A small network was shown many inputs. Here are its activations along a few directions, one row for each input.
Each table varies a few parts of the input and shows all the possible inputs, shuffled.
A made-up example of a description, with smaller parts first: one of 4 places along a line, together with either a single point or one of 11 places along a line or (one of 3 separate values, together with one of 8 places around a ring).
Shared parts are said once, and a part with two or three values counts as separate values.
In the rows, 128 means zero.

Other details of the inputs vary at random and push rows far along two fixed directions, the same in every table; ignore that.
These rows show it; all are for the same input, with only those details redrawn:
[116 113  68 145 106 112 118 125 124 129 133 147 114 107 159]
[143 145 199 159 181 131 151 110 111 108 131 118 158 144  51]
[144 156 184 158 173 135 150 118 114 119 131 120 159 146  66]
[135 169  76 144 117 142 130 141 133 160 136 143 142 141 158]
[127 149  72 145 114 131 125 135 130 149 135 144 130 128 159]
[128 150  73 145 113 132 125 137 128 149 135 143 131 127 159]
[136 169  58 141 107 142 126 147 133 166 135 146 138 137 173]
[147 180 141 151 153 148 144 133 125 146 134 128 162 156 104]

A family of inputs:
r1: [155 169 129 137 153 125 143 138 133 157 132 133 153 149 129]
r2: [125 111  98 110  93 110  97 128 133 137 111 109  98 122 180]
r3: [153 135 218 120 175 141 156 133 154  98 118  99 140 152  66]
r4: [132 160  72 119  80 158 117 144 158 156 121 106 125 147 172]
r5: [144 142  87 124 120 124 127 142 131 167 140 137 131 131 171]
r6: [143 158 136 125 151 141 138 141 128 169 128 125 159 153 128]
r7: [151 185 123 121 116 182 146 159 167 146 125 116 147 161 138]
r8: [133 137 209 124 149 148 148 126 142  97 129 130 137 123  71]
r9: [140 138 204 151 177 137 146 110 108 114 137 114 157 147  54]
r10: [120 156  63 115 108 162 126 148 128 167 138 138 147 139 178]
r11: [ 91  24 147 111 142  88 129 107 105  81 128 128 101  87 119]
r12: [ 89  40 141 111  95  80  98 102 117  62 130 152  74  70 123]
r13: [112 118  74 130 108 137 113 129 125 151 132 140 127 123 160]
r14: [ 97  38 156 100 115  64 103 109 120  68 124 148  70  72 122]
r15: [131 118 191 118 184 126 148 115 115 120 132 112 153 139  76]
r16: [105  18 140 119 115  76 105 100 133  66 114  96  68  79 118]
r17: [118 113 104 112  78 117 100 121 114 124 114 134  96 115 157]
r18: [151 196 176 105 148 161 155 162 161 151 125 135 149 151 116]
r19: [141 172  94  97  89 131 113 153 128 172 110 132 115 147 184]
r20: [ 96  31 111 151 123  73 109  89 108  69 133 143  86  70 116]
r21: [120 133 210 130 180 158 159 119 106 110 132 110 169 156  58]
r22: [118 117  85 122  76 128  95 120 130 132 117 112 103 122 177]
What do these inputs look like to the network? -> one of 2 separate values, together with either one of 5 places along a line or one of 6 places around a ring
The inputs of r9 and r5 match in every part but the choice among 2 separate values. If r4 is changed in the same way as r9 into r5, which row does it become? -> r16
Which other rows does r12 become when the place on the ring of 6 takes its other values? List them by row number. -> r4, r7, r8, r17, r22
Which other rows does r18 become when the choice among 2 separate values takes its other values? List them by row number. -> r8

A family of inputs:
r23: [124  97 154 139 157 111 129 110 100 111 136 121 133 123  90]
r24: [166 233 141 155 153 185 158 153 138 175 130 129 185 184 107]
r25: [118  63 139 148 146  93 123  98 103  98 127 128 108 100 107]
r26: [113 109  35  99  48 109  92 142 141 148 123 146  79  97 227]
r27: [161 230 134 145 147 189 155 150 132 172 136 130 186 182 113]
r28: [126 104 172 161 162 106 135  99 119  83 135 122 129 113  68]
r29: [112  97 176 151 159 119 136  99 109  88 135 124 137 116  69]
r30: [156 221 148 108 128 168 144 157 142 170 110 115 160 181 133]
r31: [117  65 137 147 147  79 120  95 108  94 128 125 111  99 104]
r32: [106 102  31  99  57 118  99 149 150 137 121 136  83 107 226]
r33: [114  47 183 118 133 107 121 103 138  69 117 102  96  97  85]
r34: [113  90 179 142 170 108 132 100  97 107 131 115 140 124  75]
r35: [143 170 126 106 114 162 133 151 152 152 121 111 139 156 147]
r36: [139 181 129 102 150 156 159 172 150 165 147 161 155 142 145]
r37: [113 109  36 100  49 108  83 142 140 150 122 155  78  99 225]
What do these inputs look like to the network? -> either a single point or one of 6 places along a line or (one of 2 separate values, together with one of 4 places along a line)
Which other rows does r29 become when the choice among 2 separate values takes its other values? List them by row number. -> r34
Start at r33 and move only the place on the line of 6, one step at a time. The first step leads to r35. Which rows follow, in order? -> r32, r30, r26, r37
